Each row below is a small network's average activation on inputs in which a field has the value named, seen along a few directions.
Related values have similar rows: they may be neighbours, one step apart, or belong to one group.
In the rows, zero is written as 500.
Strong random noise was added to every row along 11 fixed directions; ignore it. To show where, here is one row again and again, with new noise each time:
[725 366 431 554 495 478 600 442 338 606 601 562 499 371 631 401 560 617 303 524 481 571 497 539 579]
[613 420 493 472 516 585 541 296 373 508 430 238 535 525 514 759 497 289 663 465 552 459 331 523 404]
[577 610 474 399 629 693 408 581 465 686 531 424 495 527 673 423 542 256 455 552 565 344 122 353 567]
[655 471 531 523 477 472 663 354 642 383 547 221 499 542 439 381 386 693 343 596 670 326 499 515 698]
[435 505 434 452 174 478 623 354 282 440 449 448 280 473 493 518 263 522 531 567 454 458 444 641 596]
[296 686 293 687 764 464 678 338 752 378 401 512 537 580 397 194 388 354 730 455 742 386 510 497 684]
[481 586 508 401 594 531 605 498 522 474 544 418 616 597 401 448 549 490 277 629 654 439 403 373 638]
[442 665 670 216 543 436 552 424 283 499 570 534 606 357 274 758 588 503 404 448 551 582 521 362 412]
[270 514 405 752 503 503 679 435 532 548 483 637 662 669 593 151 545 317 597 697 547 599 456 460 394]
[881 370 643 277 657 633 341 731 460 537 535 281 460 437 559 689 590 592 300 530 440 268 329 306 523]
[672 340 534 485 752 546 514 525 450 460 354 397 539 451 444 610 571 459 676 434 513 439 458 318 404]
[436 476 325 580 540 508 560 620 446 399 496 600 445 617 624 545 473 386 422 674 365 394 534 572 561]
[286 653 462 372 468 504 435 527 630 424 578 444 668 683 216 570 605 424 367 519 577 542 545 594 491]


S, 15 values:
s7: [482 244 403 803 557 503 575 410 525 357 404 406 636 669 553 601 567 353 802 536 470 569 610 637 261]
s2: [359 481 552 417 464 392 723 321 168 449 571 615 860 515 275 773 760 528 243 540 648 918 750 474 376]
s10: [515 408 640 691 566 347 596 468 384 430 395 712 517 416 616 594 502 535 660 519 388 574 655 367 318]
s5: [677 334 451 478 553 509 451 516 531 433 395 415 499 528 420 605 547 635 386 314 527 557 525 549 623]
s1: [724 482 515 392 568 612 232 424 424 788 570 479 581 363 630 783 672 385 553 212 542 720 362 557 393]
s13: [525 456 141 458 567 669 131 658 804 517 606 337 401 678 472 738 582 335 397 283 397 428 479 939 706]
s11: [439 620 751 309 354 493 620 602 108 543 573 641 478 415 702 715 500 486 304 848 425 471 429 157 442]
s6: [464 386 217 632 701 612 491 470 390 646 387 625 515 543 595 491 609 210 682 377 488 599 410 546 541]
s3: [173 727 639 415 379 308 760 417 401 423 461 688 502 462 341 420 371 595 371 562 540 601 584 377 589]
s9: [593 467 531 481 170 404 401 385 572 356 433 333 304 510 426 770 298 639 610 363 434 474 637 774 511]
s8: [729 255 447 574 811 499 477 676 513 533 398 623 637 495 505 455 749 643 368 535 533 661 699 329 524]
s12: [481 722 511 483 727 448 569 311 571 494 662 487 502 381 637 740 418 316 469 427 496 402 520 617 578]
s15: [404 407 390 516 422 730 280 609 617 760 398 453 580 714 478 259 642 288 472 471 509 674 103 486 485]
s4: [793 418 618 276 635 663 382 550 425 686 524 289 534 338 468 574 642 538 483 315 644 431 180 285 549]
s14: [401 351 496 489 439 563 549 586 400 414 243 491 461 719 516 664 441 375 667 702 471 558 459 308 417]
The values of S form a ring.
Question: Going along S from s3 by way of its neighbour s15, in what order are s7, s2, s10, s5, s14 met?
Answer: s7, s2, s14, s10, s5
Question: Name the neighbours of s6, in listed order.
Answer: s13, s4

W, 15 values:
w12: [563 661 633 488 567 480 391 506 532 581 600 585 425 284 700 513 471 490 686 417 441 390 540 436 354]
w3: [687 418 684 487 526 476 446 554 514 568 624 492 544 351 515 349 579 710 378 448 484 478 511 402 431]
w14: [610 492 583 331 439 541 426 622 331 502 512 460 420 417 523 655 509 525 433 480 376 418 413 456 466]
w15: [512 495 496 575 707 599 418 661 632 651 470 565 540 533 609 289 580 384 538 526 467 446 342 334 495]
w13: [382 537 455 595 492 454 752 430 454 389 497 565 447 525 527 370 390 550 490 689 565 431 570 456 614]
w1: [456 546 554 475 460 409 613 412 477 324 425 475 512 512 383 597 431 586 495 561 574 502 635 439 541]
w11: [324 625 874 321 204 532 441 556 591 445 555 283 494 636 378 563 381 559 473 686 422 345 410 413 269]
w4: [447 498 512 619 634 495 481 526 532 556 503 638 503 486 654 443 518 391 578 506 402 520 528 468 400]
w7: [616 234 357 597 430 507 498 625 567 377 355 407 336 530 476 392 392 691 616 492 425 441 653 572 566]
w5: [567 448 575 501 381 511 461 510 455 646 554 528 529 453 535 346 556 563 515 531 506 619 495 456 383]
w10: [500 426 552 479 601 453 420 625 512 449 452 601 573 518 448 663 590 515 511 500 362 579 617 439 371]
w8: [325 583 376 486 339 486 626 422 525 400 410 456 481 700 358 388 384 538 344 611 711 519 425 540 806]
w6: [498 479 440 448 469 634 306 564 565 596 431 345 472 539 414 404 537 413 665 360 570 465 325 522 462]
w9: [365 638 481 336 523 446 360 681 695 371 535 575 586 618 213 592 588 595 279 456 531 567 640 568 598]
w2: [483 607 335 580 666 532 521 355 706 447 565 343 547 591 551 612 460 285 533 418 589 326 426 716 629]
The values of W form a ring.
Question: Name the neighbours of w1, in listed order.
Answer: w12, w8
Question: Name the neighbours of w3, in listed order.
Answer: w14, w2
Question: Name the neighbours of w13, in listed order.
Answer: w7, w6
Question: Name the neighbours of w15, in listed order.
Answer: w11, w4

V, 12 values:
v1: [409 540 405 527 541 597 351 491 499 569 372 531 485 579 540 573 516 206 739 374 463 528 299 549 431]
v2: [338 587 541 384 335 473 408 588 464 468 514 564 437 558 443 664 451 495 465 557 392 528 583 558 447]
v11: [493 610 479 596 550 471 673 147 616 547 554 332 657 541 469 415 486 448 516 507 798 575 476 538 604]
v3: [547 470 498 542 381 502 523 235 603 571 562 302 661 597 424 501 560 492 403 435 689 646 414 647 529]
v7: [349 604 599 446 721 424 521 637 494 454 357 749 539 433 379 465 526 508 650 439 496 567 601 252 427]
v12: [645 415 572 599 536 489 451 499 577 544 617 415 639 480 587 449 622 553 500 495 474 489 539 535 322]
v4: [550 412 410 471 608 561 585 497 329 494 454 475 493 512 559 719 523 347 492 518 431 451 400 468 526]
v10: [408 555 609 438 460 496 310 691 601 578 685 584 531 473 465 461 591 567 388 471 330 518 601 593 346]
v6: [455 619 567 374 250 544 295 623 638 403 533 356 294 510 418 444 321 609 567 444 468 273 494 623 523]
v8: [451 444 564 548 530 499 530 521 627 429 487 458 666 622 403 452 611 549 473 615 568 565 608 394 413]
v9: [553 564 499 405 614 518 545 453 539 439 474 347 482 473 417 559 451 465 496 457 586 360 416 425 593]
v5: [644 219 554 496 515 441 655 545 298 437 409 558 590 452 371 553 646 708 394 585 503 689 654 336 448]
The values of V form a line.
Question: Going along V from v1 by way of its neighbour v3, in what order are v2, v7, v6, v5 met?
Answer: v7, v2, v5, v6
Question: Name the neighbours of v10, in listed order.
Answer: v4
Question: Fewest steps between v9 and v8?
Answer: 4
